Each row below holds a small network's activations on one input, seen along a few directions.
In each table, some parts of the input vary, and every possible input appears once, in random order.
Descriptions start from the smaller parts, as in this example, which fits no table here: one of 8 places around a ring, together with either a single point or (one of 2 separate values, together with one of 4 places along a line) or one of 9 places around a ring.
Shared parts are said once, and a part with two or three values counts as separate values.
In the rows, 128 means zero.

Rows:
x1: [160 148 130 126 167  90 108 135 100 129 129 106 156 108 119 137 126 160
  91]
x2: [115 115 106 154 121 168 163 107 113  94 104 148 112 122 116 117 139 134
 128]
x3: [113 113 122  99 110 145 157 122 139 129 100 138 100 150 140 128 133 119
 188]
x4: [149 124 134 243  90 137 129 105 177 181 172  91 167 211 134  79  95 128
 126]
x5: [109 111 125  94 111 145 154 118 136 123 106 152 106 132 142 138 127 121
 176]
x6: [ 94 117 111 118  86 153 154 124 148 124 115 150  86 142 138 114 139 114
 166]
x7: [102 113 120 111 102 147 154 126 151 125 105 142  88 155 136 109 138 120
 181]
x8: [124 111 112 143 136 175 160 105 105  94 102 148 118 118 120 123 140 140
 133]
x9: [139 152 134  78 144  73  92 145 125 151 147 116 138 115 134 149 115 133
 115]
x10: [160 143 131 141 161  92 101 158 102 126 145 101 166 113 115 125 132 150
  89]
x11: [126 144 155  86 144  92  78 147 129 141 160 128 137  91 132 161 120  99
  87]
x12: [104 111 115  98 110 158 147 116 132 115 119 157  97 124 137 134 128 118
 159]
x13: [151 142 139 145 160 104  96 160 108 121 152 110 164  96 109 136 127 128
  73]
x14: [153 148 143 122 169 106 102 121 102 130 130 112 153  92 118 154 132 150
  74]
x15: [130 147 145  98 136  87  80 169 133 142 169 119 146 102 127 148 116 102
  97]
x16: [113 118 108 164 112 169 167 114 121 103  97 142 107 137 122 103 150 137
 139]
x17: [ 95 114 109 109  95 152 151 117 139 115 121 156  92 127 133 129 127 111
 155]
x18: [129 111 123 140 138 162 167 108 110 101  89 143 126 126 126 128 139 145
 150]
x19: [139 147 135  93 138  75  84 168 127 147 163 111 148 119 131 137 122 124
 113]
x20: [132 152 147  76 146  88  85 132 127 152 148 122 134  99 134 166 120 124
  98]
x21: [148 140 150 133 167 110  94 137 104 120 143 118 155  85 114 149 132 125
  63]
x22: [132 123 138 196  63 120 111 110 208 199 187 101 147 215 149  94  84 105
 154]
x23: [121 115 118 158 128 163 167 117 124 104  88 133 109 148 121  97 149 143
 155]
x24: [133 114 120 146 137 161 170 112 112 107  83 130 121 143 125 117 145 142
 161]
What is each input in this table made of? -> one of 2 separate values, together with either a single point or one of 5 places around a ring or one of 6 places around a ring
Changing only the choice among 2 separate values turns x16 into x6. The same change can be made to x18. Which row results? -> x5

Rows:
x25: [108 113 135  87 116 137 151 145 139 119  93 143  95 137 140 130 145 107
 189]
x26: [150 169 159  63 191  40  32 187  89 128 188 115 171  27 110 186 120 119
  11]
x27: [171 170 175  50 217  40  40 178  80 137 163 101 186  43 117 200 119 117
  40]
x28: [ 91 107 106 111  91 173 156 113 131 105 126 168  97 117 135 137 127 105
 153]
x29: [157 139 111 176 132 109 134 132 115 140 131  97 156 154 124 103 127 168
 120]
x30: [124 119 125 170  88 138 113 120 165 152 183 128 143 155 135 115  91 101
 121]
x31: [169 184 150  44 199  27  33 166  83 146 168  99 173  46 120 190 125 154
  32]
x32: [160 124 140 181 147 128 135 146 120 130 125  99 172 148 119 112 127 138
 129]
x33: [132 143 126 135  99  89 105 135 168 182 160  98 128 185 142  97 116 134
 147]
x34: [134 102 121 117 163 163 170 137  86  72  72 143 121 114 116 119 157 143
 162]
x35: [127 131 135 193 111 140 117 108 146 138 151 122 137 135 119 114 123 114
  84]
x36: [141 142 131 174 122 120 126  87 140 157 131 109 138 155 133 118 120 152
 104]
x37: [144 126 159 179 136 139 127 100 145 148 125 111 153 147 129 128 122 123
 113]
x38: [136 128 155 143 113 107 106 150 173 169 154  99 141 177 139 110 115 106
 157]
x39: [106 114 102  94 103 150 165  92 128 122 104 156  98 134 140 142 119 139
 174]
x40: [129 121  93 115 150 144 171 125  88  81  75 140 107 117 116 113 152 171
 154]
x41: [118 109 139 115 147 181 164  94 111 100  72 151  99 110 127 142 153 129
 144]
x42: [117 132 130 155  89 108  99 156 174 160 178 108 126 165 132  95 115  97
 125]
x43: [138 129 121 151  99 117 121  99 159 173 164 118 145 175 146 118  89 138
 142]
x44: [ 96 118 116 129 123 184 155 102 113  91  97 163  86  98 120 130 155 122
 115]
x45: [143 130 116 194 122 130 127 153 123 120 151 111 156 138 109  98 129 130
  98]
x46: [142 114 149 157 113 136 122 113 165 163 158 119 159 167 142 129  90 111
 152]
x47: [112 127 112 112 134 161 165  81 112 106  76 148  86 114 125 135 147 156
 136]
x48: [ 84 123 114 100  92 141 144 153 141 111 118 154  83 124 134 115 146  99
 158]
x49: [111 113  99 131 139 166 162 146  91  64  96 156 108 103 109 108 160 137
 133]
x50: [113  96 127  98 116 169 164 105 129 114 101 158 110 129 141 151 125 113
 183]
x51: [102 131 108  82 104 119 151 132 139 129  95 142  84 141 138 121 140 133
 179]
Changing only one part turns x28 into x39. The same change can be made to x45. Which row results? -> x29
What is each input in this table made of? -> one of 3 separate values, together with either a single point or (one of 2 separate values, together with one of 4 places along a line)
Change only the place on the line of 4 in x38. List by row number the other rows that result. -> x32, x37, x46
Change only the choice among 3 separate values in x26. List by row number the other rows that result. -> x27, x31
Change only the choice among 2 separate values in x42. List by row number the other rows that result. -> x48

Rows:
x52: [124 113 118 192  95 161 148 103 155 138 140 126 129 171 129  96 115 125
 140]
x53: [147 153 144  77 161  69  78 160 110 141 156 114 155  89 127 164 118 127
  90]
x54: [ 93 105  98  35 168 185 193 124  56  30  25 189  59  55 115 153 187 148
 169]
x55: [127 122 127 154  87 122 126 126 172 167 157 115 134 184 144 105 104 117
 163]
x56: [159 147 146 119 176  94  96 148  97 125 135 107 164  91 116 151 132 142
  78]
x57: [ 72  76  81 123  85 242 252  73 119  62  20 193  41 149 135 105 167 137
 239]
x58: [135 149 149  77 156  86  81 147 118 137 151 124 140  84 127 165 122 118
  86]
x59: [144 146 136 113 170 107  96 139  91 112 140 125 151  73 114 155 133 138
  63]
x60: [114 118 131 155  81 141 131 112 177 163 152 126 118 180 145 106 109 106
 160]
x61: [111 116 122 176  81 154 141 120 165 143 147 130 119 168 133  99 118 106
 146]
x62: [138 128 127 176  99 119 131 120 166 167 145 102 139 191 138  93 111 136
 154]
x63: [138 116 128 199 103 147 147 111 159 150 135 110 143 189 132  91 115 130
 153]
x64: [158 159 143  98 172  68  81 154 103 141 145 101 160  96 121 152 128 145
  80]
x65: [131 147 141  97 158  98  90 154 103 116 146 130 141  71 117 158 134 118
  70]
Changing only one part turns x57 into x54. The same change can be made to x52. Which row results? -> x59
What is each input in this table made of? -> one of 2 separate values, together with either a single point or one of 6 places around a ring
Change only the choice among 2 separate values in x65. List by row number the other rows that result. -> x61

Rows:
x66: [186 156 153 194 172  84  76 128 115 158 175  78 204 123 112 131 107 154
  39]
x67: [100  94 116 119  80 176 186  98 164 134  90 151  86 185 152 111 126 117
 231]
x68: [ 80  87 112 157  65 211 186  91 165 112 108 171  79 163 139 106 128  93
 189]
x69: [104 124 107  36 141 136 162 121  97  94  65 161  75  98 134 151 156 149
 177]
x70: [128 130 126 143  75  97 120 137 190 190 162 101 129 209 152  94 100 120
 185]
x71: [137 153 155 136 123  84  56 136 153 173 206 110 163 111 131 152  94  98
  54]
x72: [156 127 122 238 110 132 137 122 152 154 148  88 163 197 122  69 117 149
 125]
x73: [128  92 113 214 114 210 204  84 127  99  75 137 120 174 121  87 143 145
 172]
x74: [156 160 160  99 138  48  58 143 153 195 187  91 169 134 143 156  92 123
  97]
x75: [109 123 121 181  60 132 119 130 190 168 180 120 123 187 140  89 102  95
 143]
x76: [133 121 101 133 172 170 182 107  59  58  51 148 111  86 104 128 171 178
 119]
x77: [117 142 143  58 160 102  83 170  99 102 147 145 127  48 118 173 139  99
  76]
x78: [165 145 140 117 208 101 104 162  60  88 115 113 169  60 100 152 150 154
  61]
x79: [ 84 117 102  74 125 171 162 114  98  72  84 181  69  74 122 147 158 124
 134]
x80: [137 149 148  21 176  66  84 177  99 125 127 125 132  72 130 176 136 123
 119]
Changing only one part turns x80 into x78. The same change can be made to x67. Which row results? -> x73
What is each input in this table made of? -> one of 3 separate values, together with one of 5 places around a ring
Change only the place on the ring of 5 in x75. List by row number the other rows that result. -> x68, x71, x77, x79
Change only the choice among 3 separate values in x71. List by row number the other rows that result. -> x66, x74
